A small network was shown many inputs. Here are its activations along a few directions, one row for each input.
Each table varies a few parts of the input and shows all the possible inputs, shuffled.
Descriptions start from the smaller parts, as in this example, which fits no table here: line(6) and (point or (values(2) and ring(5)) or ring(11)).
Shared parts are said once, and a part with two or three values counts as separate values.

Other details of the inputs vary at random and push rows far along two fixed directions, the same in every table; ignore that.
These rows show it; all are for the same input, with only those details redrawn:
[15, -6, 14, -14, 17, -6, 14, -13, -3, 0, 6, 13]
[30, 13, -21, -2, 4, 39, -5, 15, -12, 3, -40, 28]
[34, 49, 54, -64, 35, -87, -20, 107, 65, 1, -87, -68]

Rows:
r1: [27, 7, -14, 25, -18, 55, -31, 17, 3, -4, -22, -5]
r2: [0, 28, -55, -5, 2, 26, -31, 25, -10, -3, -14, 27]
r3: [-11, 0, -21, 16, 15, -20, 27, -10, 16, 17, 11, -1]
r4: [12, -5, -17, 8, 31, -9, 24, -4, 10, -1, 21, -8]
r5: [24, -9, 9, 1, 1, -5, 31, -8, 6, -3, 10, -3]
r6: [-12, -42, 13, 7, -21, -21, 4, 18, -37, 4, 7, -7]
r7: [30, 13, -21, -2, 4, 39, -5, 15, -12, 3, -40, 28]
r8: [18, 6, -37, 13, -43, 27, -7, 13, 13, 12, -36, 19]
r9: [-18, 19, 32, 3, 9, 2, -5, -11, -19, -1, 14, -1]
r10: [-12, 16, -3, -14, 15, -15, 17, -2, -9, -3, 19, 16]
r11: [-15, -9, 12, 25, -16, -6, -9, -24, 23, -13, 4, -13]
r12: [-4, 17, -29, -2, -43, 37, -23, 12, -16, 16, -32, 1]
r13: [-1, -11, 21, 3, 16, 4, -29, -22, 8, -28, 10, -4]
r14: [-20, 7, 13, -6, -16, -6, 18, -16, -16, 19, 3, -14]
r15: [3, -9, 27, -2, 11, 8, -30, -15, 3, -5, 19, -4]
r16: [-18, 24, -57, 3, 3, 33, 4, 22, -10, 19, -32, 9]
r17: [8, -14, 16, 18, 0, 6, -11, -18, 17, -30, 14, -19]
r18: [-12, -49, 5, -2, -19, -24, 14, 24, -26, -1, 6, 7]
r19: [17, -6, -6, 4, 16, -6, 31, -3, 12, -3, 18, -3]
r20: [-10, -25, -57, 18, -2, 18, -10, 56, -32, 4, -28, 16]
r21: [1, -4, 5, 9, -15, -17, 34, -15, 12, 14, -1, 4]
r22: [-3, -2, 28, 11, 30, 5, -6, -22, -2, -22, 0, -4]
r23: [2, 3, 14, 18, -17, -14, 23, -20, 0, 20, 0, -10]
r24: [26, -18, 2, -6, -14, -7, 8, -8, 16, -8, 19, -2]
r25: [-37, -5, 11, 1, -15, 2, -14, -20, 6, -14, 7, -18]
r26: [-21, 59, 57, -41, 17, -78, -24, 100, 65, -7, -95, -99]
r27: [2, 0, 34, 5, 26, 10, -7, -15, -7, 1, 9, -5]
r28: [31, 20, -12, 7, 2, 41, -16, 9, -24, 8, -39, 14]
r29: [9, -12, -7, -19, 17, -8, -9, -7, 12, -6, 24, 13]
r30: [26, -11, 11, 3, -15, -5, -3, -14, 4, -3, 20, -15]
r31: [3, -2, -11, -7, 47, -10, 7, -8, 1, 2, 17, 8]
r32: [-33, -3, 17, -4, -20, 6, -15, -13, 1, 9, 16, -19]
r33: [13, 31, -21, -3, -29, 31, -36, 14, -26, 0, -24, 19]
r34: [-16, 10, 25, -5, -6, 0, -27, -10, -9, -7, 24, -1]
r35: [-21, 9, 19, 1, -1, -4, -26, -17, -4, -30, 15, 0]
r36: [-11, -7, 18, 20, -21, -2, -10, -17, 18, 10, 13, -13]
r37: [5, -11, -18, -14, 32, -11, -15, -8, 10, -4, 27, 8]
r38: [-4, 20, 21, -7, -2, -12, 5, -14, -27, 3, 11, 4]
r39: [25, -2, 17, 10, -1, -3, 20, -14, -5, 3, 10, -16]
r40: [-29, 3, -11, -13, 1, -9, 29, -5, 1, 14, 11, -1]
r41: [-8, 37, -10, 20, 1, 43, -22, 11, -23, -21, -40, 14]
r42: [6, -5, 22, 26, 14, 7, 11, -18, 7, -24, 5, -19]
r43: [10, -3, 28, 20, 10, 11, 10, -11, 3, -1, 13, -20]
r44: [-26, -43, 24, 17, -10, -7, -6, 21, -29, 1, 10, -11]
r45: [-17, 18, -13, -10, 30, -18, 10, -3, -11, 0, 22, 11]
r46: [-21, 0, 4, -16, -14, -8, 29, -10, -4, 14, 2, -1]
r47: [8, -3, 0, -11, 32, -7, 14, -7, 2, 0, 14, 13]
r48: [-16, -25, -17, 35, -19, 34, -23, 42, -34, -20, -44, 5]
r49: [5, 27, -44, -9, -12, 29, -25, 26, -9, -5, -17, 32]
r50: [14, -14, -24, 1, 16, -10, 2, -3, 19, -6, 31, -7]
r51: [-20, -46, -11, 1, -3, -25, 15, 30, -20, -1, 14, 6]
r52: [-4, -10, -16, 4, -14, -19, 11, -9, 27, 9, 17, 4]
r53: [-12, 2, 25, 28, -6, 0, 13, -17, 9, 16, 3, -14]
r54: [-27, -6, -17, -21, -13, -11, 6, -4, 11, 8, 20, -1]
r55: [18, -15, -13, -3, 2, -7, 9, -2, 21, -9, 28, -2]
r56: [32, 4, -28, -9, -10, 37, -28, 15, -2, -3, -30, 28]
r57: [-19, -9, -3, -23, -28, -10, 6, -10, 5, 8, 12, -1]
r58: [-31, -5, -28, -16, 1, -13, -1, -5, 9, 10, 23, -6]
r59: [-2, 20, -17, 45, -15, 41, -4, 4, 4, -4, -51, 2]
r60: [4, -6, 7, 10, -31, -16, 0, -20, 10, 14, 10, -9]
r61: [-9, -9, -28, 8, 0, -22, 5, -10, 25, 11, 20, -1]
r62: [17, -9, 16, -12, 1, -6, -20, -18, -5, -1, 16, 0]
r63: [-6, -1, -10, 11, 0, -17, 34, -9, 18, 15, 8, 4]
r64: [-35, 6, 23, 4, -5, 8, 8, -13, -8, 15, 6, -19]
r65: [-4, 13, 12, -16, 0, -14, 16, -8, -15, -3, 11, 17]
r66: [-3, 4, 6, -24, -14, -15, -7, -8, -5, -9, 20, 17]
Question: What do these inputs look like to the network?
Answer: line(6) and (point or (values(2) and ring(5)))
Question: The inputs of r44 and r51 match in every part but the line(6) part. If r15 is changed in the same way as r44 into r51, which row does it become?
Answer: r29
Question: The inputs of r49 and r33 match in every part but the line(6) part. If r52 is changed in the same way as r49 into r33, which row does it become?
Answer: r60
Question: Which other rows agree with r59 in the line(6) part? List them by row number.
Answer: r11, r13, r17, r22, r25, r26, r35, r41, r42, r48
Question: Which other rows does r61 become when the values(2) part takes its other values? List them by row number.
Answer: r3
Question: Which other rows does r4 become when the ring(5) part takes its other values? List them by row number.
Answer: r3, r16, r31, r45
Question: Which other rows does r10 become when the ring(5) part takes its other values? List them by row number.
Answer: r19, r40, r47, r63

Rows:
r67: [-58, -16, 44, -19, 8, -56, 21, -26, -17, 7, 55, -20]
r68: [37, 56, 16, -25, 3, 3, -30, 42, 26, -2, -66, -17]
r69: [19, 20, -11, 9, -15, -7, 3, 56, 48, 10, -76, -35]
r70: [-50, -46, 46, -27, 13, -53, -12, -18, -19, -15, 63, -14]
r71: [-4, -31, 27, 11, -4, -53, 41, -41, 39, 14, 57, -37]
r72: [2, -34, 67, -24, 43, -37, -10, -35, -5, -29, 60, -11]
r73: [2, -14, 62, -10, 35, -45, 5, -40, 2, -31, 57, -9]
r74: [22, 11, 1, 8, -7, -8, -1, 75, 13, 14, -72, -35]
r75: [-27, 1, -52, 22, -48, 77, -7, -40, -54, 11, 10, 58]
r76: [54, 30, -89, -73, 59, -43, 21, 92, 31, 20, -38, 34]
r77: [-28, -12, -52, 37, -32, 74, -17, -27, -66, -12, 14, 59]
r78: [18, -42, -48, 63, -31, 75, 8, -24, -47, -11, 6, 51]
r79: [28, 51, 19, -14, 24, 6, -25, 54, 10, 0, -67, -22]
r80: [-50, -1, 24, -15, -4, -55, 17, -43, 21, 12, 66, -29]
r81: [2, 10, 45, -11, 27, -41, 17, -61, 36, 0, 61, -24]
r82: [-27, 50, -15, -18, -16, -7, -22, 55, 30, 9, -68, -27]
r83: [12, 15, -40, 37, -5, 96, 5, -67, -22, -3, 1, 57]
r84: [31, 15, -1, -2, -27, -10, -7, 64, 29, 12, -70, -29]
r85: [17, -62, -42, 50, -23, 84, -8, -17, -54, -8, 8, 50]
Question: What do these inputs look like to the network?
Answer: point or (values(3) and line(6))
Question: Start at r81 and move only the line(6) part, one step at a time. The first step leads to r83. Which rows follow, in order?
Answer: r68, r79, r73, r72

Rows:
r86: [-1, -5, 50, -21, 23, -53, -2, 11, 21, -8, 9, -35]
r87: [14, 5, -29, -9, 12, 8, 1, 13, -5, 3, -6, 21]
r88: [16, 4, -3, 14, -1, 22, -5, 3, -1, -2, -15, 1]
r89: [10, 10, -6, 9, -6, 20, -5, -1, 1, -2, -16, 5]
r90: [19, 7, -31, -5, 8, 10, 9, 9, 4, 7, -9, 16]
r91: [-8, -10, 36, -16, 5, -60, 8, 14, 30, 0, 9, -40]
r92: [5, 8, -5, 4, -2, 20, -13, 4, -8, -6, -15, 9]
r93: [4, 14, -10, 5, -10, 20, -7, -1, 0, 5, -13, 3]
r94: [-1, -6, -14, 7, -12, 15, -10, 14, -9, -1, -12, 5]
r95: [-12, 6, 43, -29, 14, -56, -3, 8, 22, -3, 13, -34]
r96: [-5, 2, -11, 4, -10, 14, -5, 13, -13, 3, -15, 7]
r97: [-4, 11, -15, 10, -8, 18, -4, 3, 1, 4, -14, 3]
r98: [-31, -55, 9, 24, -7, 5, 46, -99, -34, 3, 97, 32]
r99: [-8, 10, -14, 4, -5, 18, -11, 8, -8, -1, -12, 6]
Question: The inputs of r94 and r91 match in every part but one. If r96 is changed in the same way as r94 into r91, which row does it become?
Answer: r98
Question: What do these inputs look like to the network?
Answer: values(2) and (point or line(6))
Question: Which other rows does r86 become when the values(2) part takes its other values? List them by row number.
Answer: r88
